Read these off the row that follows.
1) What is the entry just left of the largest entry?
2) What is the entry just left of 144?
[118 130 146 144 115 122 119 103 113]
1) 130
2) 146

arr =
[[132 121 133 131 123 133 135 124 133 133 134]
 [122 132 139 128 133 127 116 124 126 120 126]
 [127 153 150 136 108 121 100 115 115 133 134]
 [142 122 120 124 133 128 137 138 122 130 129]
 [121 127 130 127 133 129 124 127 132 123 127]
 [137 133 135 124 140 132 139 120 115 130 121]
 [131 128 133 124 137 128 130 126 122 125 125]
 [140 122 122 127 123 125 126 132 123 125 126]
 [135 125 125 126 130 127 125 132 123 123 124]
 [133 129 128 127 126 123 112 134 122 120 128]
 [131 125 132 136 131 143 132 127 127 133 120]]
Indices start at 1.
Which number is the entry in the top-right corner? 134
The entry in row 2 and column 1 -> 122
Which number is the entry in row 3 and column 1? 127
Which number is the entry in the bottom-left corner? 131
The entry at row 1, column 1 is 132
Which number is the entry in row 3 and column 3? 150
The entry directly above the centre entry is 129
Which number is the entry just left of the centre entry? 140
Which number is the entry at row 1, column 3? 133
The top entry of the column that holds the largest entry -> 121
Which number is the entry in the bottom-right corner? 120
Which number is the entry directly above the largest entry? 132
The smallest entry is 100
Which number is the entry in row 2 and column 3? 139
Which number is the maximum? 153
Which number is the entry directly above the smallest entry? 116
Which number is the entry just right of the smallest entry? 115

M = [148 112 129 126 138 121 104 128 114 124 127 131]
The first entry -> 148
Report the last entry.
Answer: 131
Report the entry just left of 129.
Answer: 112
The entry just right of 121 -> 104

[[127 137 144 124 145 128 127 115 121 150 127 144 126 110 143 125]
 [128 123 117 134 115 127 128 143 134 111 128 116 128 143 119 134]
 [127 134 124 124 124 127 128 134 123 122 127 124 128 116 139 130]
 [127 133 128 126 128 128 128 130 125 128 127 128 127 119 137 129]]
The second entry from the end, reading row by row: 137
What is the fourth entry, reading row by row?
A: 124
What is the top entry of the column that holds the smallest entry?
A: 110
What is the entry just right of 139?
A: 130
The last entry, reading row by row is 129
The entry just right of 121: 150
What is the smallest entry in the last row?
A: 119
What is the last entry of the smallest entry's row?
A: 125
The second smallest entry is 111
What is the 3rd entry, reading row by row?
A: 144
The 5th entry from the end, reading row by row -> 128
The entry in the bottom-left corner -> 127
The first entry, reading row by row is 127
What is the entry just right of the largest entry?
A: 127
What is the entry just left of 122?
A: 123
What is the bottom entry of the column that holds the largest entry?
A: 128
What is the 2nd entry on the diagonal from the top-right corner?
A: 119

Questions about the grid below.
1) What is the entry in the bottom-left corner?
2) What is the maximum?
3) What is the first entry on the diagonal from the top-right corner?
4) What is the first entry, reading row by row?
5) What is the largest entry in the last column?
6) What is the 3rd-last entry, reading row by row?
7) What is the last entry of the largest entry's row?
8) What is the last entry of the smallest entry's row?
[[147 144 123 125 115 132 131 126 134 142 128 127 123 128 139]
 [136 147 132 133 134 135 133 117 133 143 133 152 126 137 128]
 [129 133 124 122 130 136 133 130 128 123 130 130 132 126 132]
 [133 129 119 132 121 131 127 128 129 129 129 124 127 125 137]
 [134 126 108 134 131 139 121 128 131 119 133 117 130 128 139]
 [135 132 124 124 124 131 129 130 128 127 128 123 128 126 135]
 [128 126 112 139 130 137 121 127 126 121 134 122 127 127 141]
 [120 123 118 149 151 141 117 123 115 108 139 138 136 135 136]
 [122 123 111 143 133 139 120 127 119 115 136 125 130 127 145]
 [128 133 126 132 138 135 131 122 132 129 132 144 133 133 123]
 [125 126 119 143 151 140 115 123 121 113 139 132 131 139 134]
 [122 123 118 146 141 135 115 125 116 115 136 127 129 133 140]
 [129 119 102 146 135 140 117 125 129 116 135 120 132 129 138]
 [134 148 134 133 134 137 132 120 125 139 135 151 126 136 135]
 [127 123 121 142 145 134 117 125 122 115 134 129 132 137 131]]
1) 127
2) 152
3) 139
4) 147
5) 145
6) 132
7) 128
8) 138

X =
[[121 137 130 124 128 113]
 [134 132 118 139 129 118]
 [116 141 129 124 125 112]
 [128 128 128 128 128 128]
 [128 128 128 128 128 128]
 [137 121 125 134 128 138]
 [125 127 123 132 121 133]
 [113 141 131 120 124 104]
 [128 128 127 127 128 129]
 [122 142 125 128 127 110]
 [127 128 129 128 128 129]
 [121 128 106 145 110 126]
 [128 128 141 117 135 130]
 [131 127 126 131 125 129]]
Rows and columns are numbered from 1.
What is the bottom-left entry?
A: 131
What is the entry directly above 120?
A: 132
The entry in row 3 and column 1: 116
The top-right entry -> 113
What is the entry at row 2, column 2?
A: 132
The entry in row 1 and column 1 -> 121
The entry at row 1, column 2 is 137
What is the entry in the bottom-right corner?
A: 129
What is the entry just left of the largest entry?
A: 106
The entry directly below 139 -> 124
The entry directly below 138 -> 133
What is the entry directly above the largest entry?
A: 128
What is the entry in row 2 and column 1?
A: 134
What is the entry at row 3, column 2?
A: 141
What is the entry at row 1, column 3?
A: 130
The bottom entry of the column that holds the largest entry -> 131
What is the entry at row 2, column 3?
A: 118
What is the entry directly below the smallest entry?
A: 129
The entry directly below the largest entry -> 117
The top entry of the column that holds the largest entry -> 124
What is the largest entry?
A: 145
